Each row below holds a small network's activations on one record, seen along a few directions.
Each row is followed by the record's values for the fields VIP, TIPET, VADE.
The largest differences between rows may come from other fields.
In the rows, zero is written as 128.
[150 141 161  55 212 127 112 163 101] : {VIP: lik, TIPET: pote, VADE: gasi}
[123 182 133 158  89 144 127 108 114] : {VIP: rit, TIPET: nomi, VADE: vuvu}
[140  27  99 170 174 100 142 126 132] : {VIP: pakam, TIPET: zute, VADE: vuvu}
[116  91 122 109 195 133 114 163  98] : {VIP: rit, TIPET: zute, VADE: vuvu}
[120 170 174  86 184 130  98 155 114] : {VIP: lik, TIPET: lesa, VADE: vuvu}
[153 151 176  42 212 134 107 167 103] : {VIP: lik, TIPET: pote, VADE: gasi}
[127 111 116 135 167 134 142 171 144] : {VIP: zamut, TIPET: zute, VADE: vuf}
[122  83 113 185 111 120 115 133 105] : {VIP: rit, TIPET: nomi, VADE: vuvu}
[137 148 126  91 170 166 116 149 105] : {VIP: rit, TIPET: pote, VADE: vuf}
[124 168 131 107  83 146 135  94 144] : {VIP: nosip, TIPET: pote, VADE: vuf}
[135  57 112 167  84 128 153 133 145] : {VIP: nosip, TIPET: zute, VADE: vuf}
[116 113 126 107 123 137 122 123 142] : {VIP: nosip, TIPET: zute, VADE: vuf}
[124 154 124 112  86 143 140  96 137] : {VIP: nosip, TIPET: pote, VADE: vuf}
[154  65 107 199 110 115 163 131 132] : {VIP: pakam, TIPET: nomi, VADE: vuvu}
[102  85 118 153 161 128 146 135 118] : {VIP: rit, TIPET: zute, VADE: vuvu}
[140 166 128  82 160 153 115 152 127] : {VIP: zamut, TIPET: pote, VADE: vuf}
[105 155 134 132 143 138 116 131 111] : {VIP: rit, TIPET: lesa, VADE: vuvu}
[146 198 127  91 118 151  86 137 130] : {VIP: zamut, TIPET: nomi, VADE: vuf}
[123 136 125 154 134 121 127 120 140] : {VIP: pakam, TIPET: lesa, VADE: vuvu}
[105 158 135 117 153 134 110 138 103] : {VIP: rit, TIPET: lesa, VADE: vuvu}
[145  71 107 167 152 103 165 114 123] : {VIP: pakam, TIPET: pote, VADE: vuvu}
[140 114 136 129 132 117 144 158 106] : {VIP: nofi, TIPET: nomi, VADE: gasi}
[104 190 130 118  68 150 115  91 158] : {VIP: nosip, TIPET: lesa, VADE: vuf}
[125 111 112 182 118 103 140 103 149] : {VIP: pakam, TIPET: lesa, VADE: vuvu}
[135 119 118 163  47 132 155 113 146] : {VIP: nosip, TIPET: nomi, VADE: vuf}
[134 159 111 128  46 144 107  81 144] : {VIP: nosip, TIPET: nomi, VADE: vuf}
[116 112 126 108 123 135 124 122 142] : {VIP: nosip, TIPET: zute, VADE: vuf}
[125 161 131 104  92 147 136  98 140] : {VIP: nosip, TIPET: pote, VADE: vuf}
[143  84 115 182 124 138 147 140 111] : {VIP: rit, TIPET: nomi, VADE: vuvu}
[138 161 122 119  61 137 107  86 137] : {VIP: nosip, TIPET: nomi, VADE: vuf}
[144 146 163  69 199 124 117 153 102] : {VIP: lik, TIPET: pote, VADE: gasi}
[153  63 105 201 108 113 164 132 131] : {VIP: pakam, TIPET: nomi, VADE: vuvu}
[102 187 138 113  77 141 117  97 148] : {VIP: nosip, TIPET: lesa, VADE: vuf}
[102 191 132 127  61 149 122  92 160] : {VIP: nosip, TIPET: lesa, VADE: vuf}
[151  51 147 118 194 116 127 195 106] : {VIP: lik, TIPET: zute, VADE: gasi}
[135 121 131 147  70 126 151 120 136] : {VIP: nosip, TIPET: nomi, VADE: gasi}
[132 142 137  94 117 135 139 114 129] : {VIP: nosip, TIPET: pote, VADE: gasi}
[148  97 112 147 149 127 148 116 127] : {VIP: pakam, TIPET: pote, VADE: vuvu}
[142 127 124 116 147 135  86 184 123] : {VIP: zamut, TIPET: nomi, VADE: vuf}
[123 186 131 102  76 149 128  88 146] : {VIP: nosip, TIPET: pote, VADE: vuf}
[108 129 137 103 125 140 118 120 144] : {VIP: nosip, TIPET: zute, VADE: vuf}
[124 130 120 153 134 118 125 119 140] : {VIP: pakam, TIPET: lesa, VADE: vuvu}
[120  73 120 147 164 135 123 174 101] : {VIP: rit, TIPET: zute, VADE: vuf}
[106 131 132 132  98 136 153 120 152] : {VIP: nosip, TIPET: zute, VADE: vuf}
[125  76 117 173 150 117 162 140 141] : {VIP: pakam, TIPET: zute, VADE: vuvu}
[159  39  80 194 111  91 142 103 129] : {VIP: pakam, TIPET: nomi, VADE: vuvu}
[123 115 127 137  98 140 168 116 148] : {VIP: nosip, TIPET: zute, VADE: vuf}
[113  68 113 146 169 125 128 136 105] : {VIP: rit, TIPET: zute, VADE: vuvu}
[127 110 117 142 142 139 144 111 103] : {VIP: rit, TIPET: pote, VADE: vuvu}
[142 132 109 208  73 100 153  84 150] : {VIP: pakam, TIPET: nomi, VADE: vuvu}
[109 133 144 116 118 129 147 131 144] : {VIP: nosip, TIPET: zute, VADE: gasi}
[123 133 122 150 139 119 122 121 137] : {VIP: pakam, TIPET: lesa, VADE: vuvu}
[125 203 138 129 106 153 111 131 111] : {VIP: rit, TIPET: nomi, VADE: vuf}
[130 173 108 118  56 148 110  78 147] : {VIP: nosip, TIPET: nomi, VADE: vuf}
[137 139 117 115 137 135  99 127  92] : {VIP: rit, TIPET: nomi, VADE: gasi}
[131 119 107 157  93 123 151 137 114] : {VIP: fav, TIPET: nomi, VADE: gasi}

Which values does each new row have?
[125  76 118 172 152 118 161 141 141] : {VIP: pakam, TIPET: zute, VADE: vuvu}
[143 135 108 220  60 109 151  81 158] : {VIP: pakam, TIPET: nomi, VADE: vuvu}
[142 113 117 152 128 152 133 162 113] : {VIP: rit, TIPET: nomi, VADE: vuf}
[127 176 170  66 183 124  93 163 119] : {VIP: lik, TIPET: lesa, VADE: gasi}
[106 188 127 122  64 148 117  92 160] : {VIP: nosip, TIPET: lesa, VADE: vuf}
[132 171 131 169  95 147 123 112 124] : {VIP: rit, TIPET: nomi, VADE: vuvu}
[105 142 129 145 134 133 119 116 115] : {VIP: rit, TIPET: lesa, VADE: vuvu}
[125 152 124 110  87 144 141  96 136] : {VIP: nosip, TIPET: pote, VADE: vuf}
[127 153 115 119  75 152 140  91 146] : {VIP: nosip, TIPET: pote, VADE: vuf}
[125 111 108 188 113 105 141 101 153] : {VIP: pakam, TIPET: lesa, VADE: vuvu}
[162  55  93 171 127 108 129 124 121] : {VIP: pakam, TIPET: nomi, VADE: vuvu}
[148  72 157 104 199 122 123 186 107] : {VIP: lik, TIPET: zute, VADE: gasi}
[106  85 123 169 147 130 158 135 118] : {VIP: rit, TIPET: zute, VADE: vuvu}
[158 121 171  91 174 121 121 184 106] : {VIP: lik, TIPET: nomi, VADE: gasi}
[106 169 135 110 152 141 104 143 104] : {VIP: rit, TIPET: lesa, VADE: vuvu}
[104 143 130 143 136 134 118 116 113] : {VIP: rit, TIPET: lesa, VADE: vuvu}
[124 132 123 155 134 121 126 120 141] : {VIP: pakam, TIPET: lesa, VADE: vuvu}
[144 145 155  69 192 135 116 155 105] : {VIP: lik, TIPET: pote, VADE: gasi}
[132  30 111 192 152  90 153 141 129] : {VIP: pakam, TIPET: zute, VADE: vuvu}
[127 112 129 153 166 100 124 127 119] : {VIP: pakam, TIPET: lesa, VADE: vuvu}
[105 188 137 109  82 140 114 101 148] : {VIP: nosip, TIPET: lesa, VADE: vuf}
[125 121 165  88 201 123 129 182 119] : {VIP: lik, TIPET: zute, VADE: gasi}
[111 122 135 100 130 140 116 122 137] : {VIP: nosip, TIPET: zute, VADE: vuf}
[102 187 139 119  72 140 122  98 150] : {VIP: nosip, TIPET: lesa, VADE: vuf}
[125 118 135 128 110 138 165 121 145] : {VIP: nosip, TIPET: zute, VADE: vuf}
[115 113 126 107 123 135 124 121 142] : {VIP: nosip, TIPET: zute, VADE: vuf}
[155  95 106 152 156  98 117 112 110] : {VIP: pakam, TIPET: nomi, VADE: vuvu}
[138  31 107 188 149 108 144 154 131] : {VIP: pakam, TIPET: zute, VADE: vuvu}
